A small network was shown many inputs. Here are its activations along a few directions, one row for each input.
Each table varies a few parts of the input and shows all the possible inputs, shuffled.
Descriptions start from the smaller parts, as in this example, which fits no table here: one of 3 separate values, together with either a single point or one of 9 places along a line or (one of 4 places along a line, together with one of 5 places around a ring).
Shared parts are said once, and a part with two or three values counts as separate values.
In the rows, zero is written as 128.

A family of inputs:
R1: [135 116 127 134 108 150 132 121 158 170 143]
R2: [103 107 145 106 159 132  69 103 179 161 172]
R3: [110 109 146 118 127 143  87 118 175 155 158]
R4: [126 120 105 133  82 148 148 121 152 161 129]
R5: [151 157 106 122 118  78 172 161  60  63  51]
R6: [123 112 137 126  90 148 102 125 169 150 150]
R7: [122 125 134 136  99 172 116 122 158 144 159]
R8: [144 153 118 150 146  85 164 185  65  66  85]
R9: [133 123 135 138 102 158 130 115 161 159 149]
R10: [119 120  89 109  65 148 172 105 147 152 104]
R11: [148 156 113 114 119  85 184 158  46  57  69]
R12: [153 142 117 142 144  92 159 173  53  71  82]
R13: [111 113  99 101  48 147 140 107 157 131 111]
R14: [114 111 137 116 174 130  99  96 167 183 166]
R15: [114 118 113 123  66 151 118 128 164 141 135]
R16: [121 117 145 132 136 149 115 105 167 165 158]
R17: [135 146 153 138 228  71 100 146  64  91 116]
R18: [152 154 144 136 199  88 124 158  66  82 101]
R19: [141 129 151 126 234  70 110 144  67  94 120]
R20: [111 120 145 129 134 163 100 112 164 150 168]
R21: [119 123  98 115  56 153 169  95 150 142 111]
R22: [104 116 145 119 163 149  82  94 166 159 184]
R23: [122 109 139 129 140 137 117 108 162 179 153]
R24: [116 127 113 134  74 170 131 122 153 134 145]
R25: [116 112 147 121 166 134  95  86 170 172 173]
R26: [156 151 143 157 162  91 133 171  56  78  92]
R27: [110 124  98 112  54 166 154 102 147 126 121]
R28: [139 146 150 145 206  78 134 175  75  82 109]
R29: [165 158 134 142 165  97 139 168  62  74  91]
R30: [127 125 113 137  76 156 145 115 156 149 134]
Changing only one part turns R1 into R10. The same change can be made to R6. Which row results? -> R13
Describe the family of inputs behind these rows. -> one of 5 places along a line, together with either one of 2 separate values or one of 4 places along a line
Which other rows does R18 become when the choice among 2 separate values takes its other values? List them by row number. -> R28
Which other rows does R15 become when the place on the line of 4 takes its other values? List them by row number. -> R4, R24, R30
Which other rows does R2 become when the place on the line of 4 takes its other values? List them by row number. -> R14, R22, R25

A family of inputs:
R31: [121 131 116 110  91 118 123 147 111  75  99]
R32: [118 127 108  97 162  82 146 113 109 131  97]
R33: [115 127 122  97 195  86 131 106 115 136 118]
R34: [121 126 129 111 122 106 101 149 112  82 113]
R35: [ 84 102 124 101  61 185  74  84 222 166 174]
R36: [159 127 136 147 148  99 147 145 105 143 110]
R37: [149 148 114 157  49 166 173 162 100  94 111]
R38: [110 107 142 152  56 207  95 109 217 194 196]
R39: [116 128 142 113 156 113  83 143 117  83 131]
R40: [108 131 135 104 234  92 111  93 118 138 139]
R41: [153 135 147 163 116 126 121 176 106 111 135]
R42: [151 139 163 163 151 130 102 171 112 113 153]
R43: [156 138 104 140  81 136 201 132 101 128  88]
R44: [ 80  98  97  89 100 164 120  49 221 213 162]
R45: [117 139  96 106  55 146 153 136 106  64  89]
R46: [115 141  74  92  95 122 197  99 104 112  74]
R47: [114 128  90  99 129  98 171 109 109 123  84]
R48: [156 129 151 147 182 103 130 140 111 147 129]
R49: [144 141 177 168 190 133  84 157 115 119 177]
R50: [116  96 127 137  86 182 120  80 217 225 173]
R51: [148 131 164 154 220 110 112 125 114 150 151]
R52: [153 140 134 162  85 138 143 174 105 104 121]
R53: [112 134 159 117 195 116  63 130 119  89 152]
R54: [156 130 120 148 115 114 170 142 104 134  95]
Describe the family of inputs behind these rows. -> one of 4 separate values, together with either a single point or one of 5 places along a line
Changing only the choice among 4 separate values turns R45 into R46. The same change can be made to R31. Which row results? -> R47
Which other rows does R52 become when the place on the line of 5 takes its other values? List them by row number. -> R37, R41, R42, R49
Which other rows does R36 become when the choice among 4 separate values takes its other values? List them by row number. -> R32, R34, R41
